Each row below holds a small network's activations on one record, seen along a few directions.
Records have a field called T. Each example row is followed by its value.
Records without T are marked missing.
Other fields move the rows too, some of them a lot.
In the rows, zero is written as 500.
Random noise pushes rows far along 7 fixed directions. That doesn't count. These rows show it; they differ only by the noise:
[488 452 557 634 507 395 449 446 465 458 417 491 614 356 494 607 475 495
 390 513 510 372]
[605 511 443 482 345 566 584 572 580 404 514 533 357 622 530 387 512 483
 605 488 399 611]
[505 379 663 482 497 560 448 518 549 458 471 487 516 274 535 584 542 346
 508 529 549 281]
[583 676 497 610 310 516 555 524 506 562 422 386 635 648 417 534 470 500
 430 609 470 339]
[602 400 473 495 462 439 587 552 676 339 416 639 367 367 707 474 361 412
 445 507 547 499]
[540 522 514 549 404 478 532 544 549 404 458 504 476 474 554 483 490 450
 465 541 471 387]
[452 404 500 612 618 318 387 356 292 532 455 543 642 381 478 578 471 697
 347 407 498 630]
[742 575 395 468 321 617 539 574 643 499 326 613 607 628 442 501 406 375
 466 602 432 292]
[886 615 278 179 246 830 622 652 634 631 437 689 425 914 473 276 406 486
 621 538 394 656]

[583 442 515 580 535 555 457 450 492 647 392 575 663 534 432 600 365 542
 429 535 540 444]	t2
[509 401 714 547 434 732 633 557 727 614 561 365 355 493 516 584 427 341
 719 562 663 526]	t2
[426 602 523 693 426 409 492 512 502 398 483 403 556 522 470 510 546 477
 431 594 418 264]	t2
[612 541 357 287 481 556 562 553 587 499 478 606 431 568 546 426 462 444
 540 471 513 612]	t5
[541 512 598 383 505 554 582 577 705 536 438 487 485 330 669 564 370 297
 410 630 725 231]	t3
[668 537 420 260 477 666 583 453 516 830 502 456 562 674 401 540 414 555
 594 443 623 864]	t5
[727 570 469 138 475 724 499 570 507 787 434 612 606 606 579 416 369 508
 364 606 632 391]	t6
[456 437 538 424 579 574 443 483 466 547 557 508 484 468 449 502 556 495
 582 465 518 544]	t3
[471 382 472 766 490 357 516 476 662 243 433 556 434 391 515 554 458 411
 524 508 410 447]	t6
[579 533 427 525 518 498 358 485 459 491 325 636 766 490 372 579 495 431
 360 562 400 147]	t7
[589 441 492 576 484 592 511 521 722 454 333 579 603 424 381 693 426 222
 585 549 524 255]	t8
[420 677 577 394 481 422 603 511 314 677 623 310 451 552 661 422 479 717
 364 491 676 681]	t3
[479 609 389 510 472 491 523 591 540 371 512 601 407 653 558 344 493 509
 484 557 403 395]	t7
[459 622 583 457 447 556 599 551 592 579 538 340 473 500 525 539 483 404
 525 585 651 401]	t1
[686 379 382 571 455 467 576 438 717 456 325 584 559 432 413 677 363 356
 569 447 510 643]	t1
[476 381 740 295 575 657 392 541 324 657 613 503 463 372 661 404 557 585
 423 523 592 391]	t4
[426 486 854 556 496 666 473 479 423 822 582 234 623 443 493 615 489 537
 451 641 706 296]	t4
[422 559 491 722 542 408 519 436 482 561 465 453 596 584 430 587 398 599
 443 527 541 522]	t7
[424 409 568 507 463 539 603 536 653 358 631 394 235 427 527 486 596 372
 763 429 508 703]	t1
[409 550 671 803 341 475 654 508 619 502 595 206 388 574 530 526 471 519
 565 609 543 529]	t4
[544 664 620 636 286 485 593 507 487 610 475 237 619 563 483 574 490 511
 401 617 543 363]	missing
[351 435 529 518 642 440 568 468 566 483 590 465 347 413 562 544 460 496
 606 421 642 732]	t8
[510 412 456 710 616 247 702 342 690 618 369 457 528 359 618 767 124 554
 388 442 820 894]	t8
[503 239 456 677 567 421 456 383 672 299 412 555 509 280 325 722 548 297
 709 362 403 636]	t5
[617 556 564 561 274 676 515 471 492 665 526 263 618 688 247 558 624 481
 655 541 380 547]	missing
[400 478 593 685 438 569 483 535 513 378 580 425 414 559 382 488 630 459
 688 500 376 435]	t6
[684 393 487 290 523 509 526 519 593 559 406 650 496 351 728 472 329 470
 324 533 632 490]	missing

Here are new rows. What is T for each?
[301 447 672 372 612 650 303 541 371 427 620 448 507 320 357 531 828 310
 678 463 429 185]	t8
[473 429 608 437 457 630 582 495 514 616 683 331 313 576 498 444 574 554
 719 438 533 847]	t2
[545 463 487 639 400 471 684 581 812 324 474 523 279 498 670 464 343 375
 554 578 545 513]	t6
[509 500 575 548 300 547 654 519 552 488 673 249 274 616 511 415 610 541
 711 457 437 847]	missing
[616 593 501 432 405 473 553 515 436 615 453 475 567 546 618 457 405 606
 310 552 564 495]	missing
[477 535 561 637 401 393 810 527 786 484 551 299 252 477 733 536 290 460
 533 551 737 757]	t3
[622 308 465 707 374 504 536 395 560 453 501 447 455 574 335 562 533 550
 717 372 314 915]	missing
[474 415 463 570 646 357 439 517 570 317 345 746 543 281 645 556 360 412
 309 529 552 212]	t7
[260 647 637 672 527 433 420 499 266 536 641 335 535 590 489 409 606 704
 390 591 471 316]	t4
